These are the activations of a small network on made-up records, seen along a few directions, one row for each record.
Here are examples, each followed by its value of one field, Mipe.
The word missing means that the record has no Mipe.
Other fields move the rows too, some of them a lot.
(in the rows, 500 means zero)
Strong random noise was added to every row along 2 fixed directions; ignore it. To show where, here is one row again and again, with new noise each time:
[533 536 485 523 483 559 546 465 555 522 504 430 546 489 542 567 427 549]
[361 692 516 563 445 608 183 316 596 525 507 545 493 755 524 284 553 341]
[509 663 518 441 529 652 416 409 588 475 444 512 437 518 483 543 511 417]
[499 814 559 324 596 771 288 353 628 409 364 607 295 523 404 549 608 265]

[510 736 590 266 641 739 340 399 658 419 346 639 285 454 388 548 632 275]  k5
[534 648 551 316 569 621 399 466 577 463 426 574 368 454 439 528 567 340]  k3
[550 724 552 303 570 733 405 412 593 405 366 569 343 446 412 637 580 374]  k7
[618 499 486 476 510 520 693 507 573 505 463 411 544 379 519 685 392 628]  k6
[556 311 474 487 568 345 747 756 253 376 536 544 399 251 455 695 534 624]  missing
[396 587 502 575 443 563 259 326 632 556 518 519 552 721 521 304 508 394]  k8
[502 260 456 648 445 217 633 700 252 492 643 480 532 463 509 421 542 606]  missing
[396 606 515 519 455 503 316 442 520 516 524 521 493 677 521 339 531 362]  k4
[554 514 481 497 486 518 614 473 564 506 491 423 553 458 528 608 410 598]  k6
[543 486 494 469 484 476 578 533 489 527 486 421 528 472 528 538 447 525]  k9
[553 629 546 330 616 659 509 488 540 413 331 550 380 372 457 669 528 420]  k9
[356 572 517 558 461 557 265 379 558 559 529 535 534 741 554 278 538 403]  k1
[558 675 563 364 602 654 459 466 577 433 378 545 377 427 438 598 531 372]  k4
[488 489 516 504 479 509 472 450 560 545 506 487 561 515 556 442 463 513]  k3
[445 591 534 436 581 621 351 428 587 480 434 578 459 557 470 463 514 394]  k5
[461 517 482 500 463 482 437 509 533 541 522 502 532 610 519 411 507 472]  k2
[538 730 591 270 605 698 413 439 575 385 327 613 312 432 385 607 596 323]  k7
[692 562 519 241 665 639 713 575 570 393 363 511 348 229 420 820 488 463]  k8
[374 286 429 748 327 312 507 504 461 671 689 358 788 728 693 260 384 658]  k1
[541 400 466 487 481 457 668 602 492 526 541 433 575 454 552 585 423 623]  k2

Here are new rows. What is Mipe for each?
[445 383 473 665 360 316 490 493 468 619 614 383 727 662 613 313 399 602]  k7
[595 621 533 415 548 642 528 421 591 509 399 469 453 424 469 612 466 480]  k9
[445 465 506 471 519 371 436 631 260 391 585 627 323 506 404 418 682 379]  missing
[464 715 536 474 506 634 310 345 639 506 406 544 427 605 463 429 549 344]  k4
[487 463 496 554 445 449 503 492 496 555 520 408 592 565 571 431 452 534]  k9
[503 554 528 430 551 597 462 450 580 500 451 540 476 511 474 494 501 432]  k5
[456 472 430 638 403 509 491 384 607 643 542 401 661 625 586 421 391 618]  k1
[551 504 525 436 518 528 589 509 513 474 462 448 520 434 514 607 449 562]  k7
[306 626 491 709 349 493 137 262 630 607 560 514 627 887 575 156 504 422]  k6
[651 403 450 497 546 438 724 640 373 438 498 494 404 246 404 711 526 621]  missing
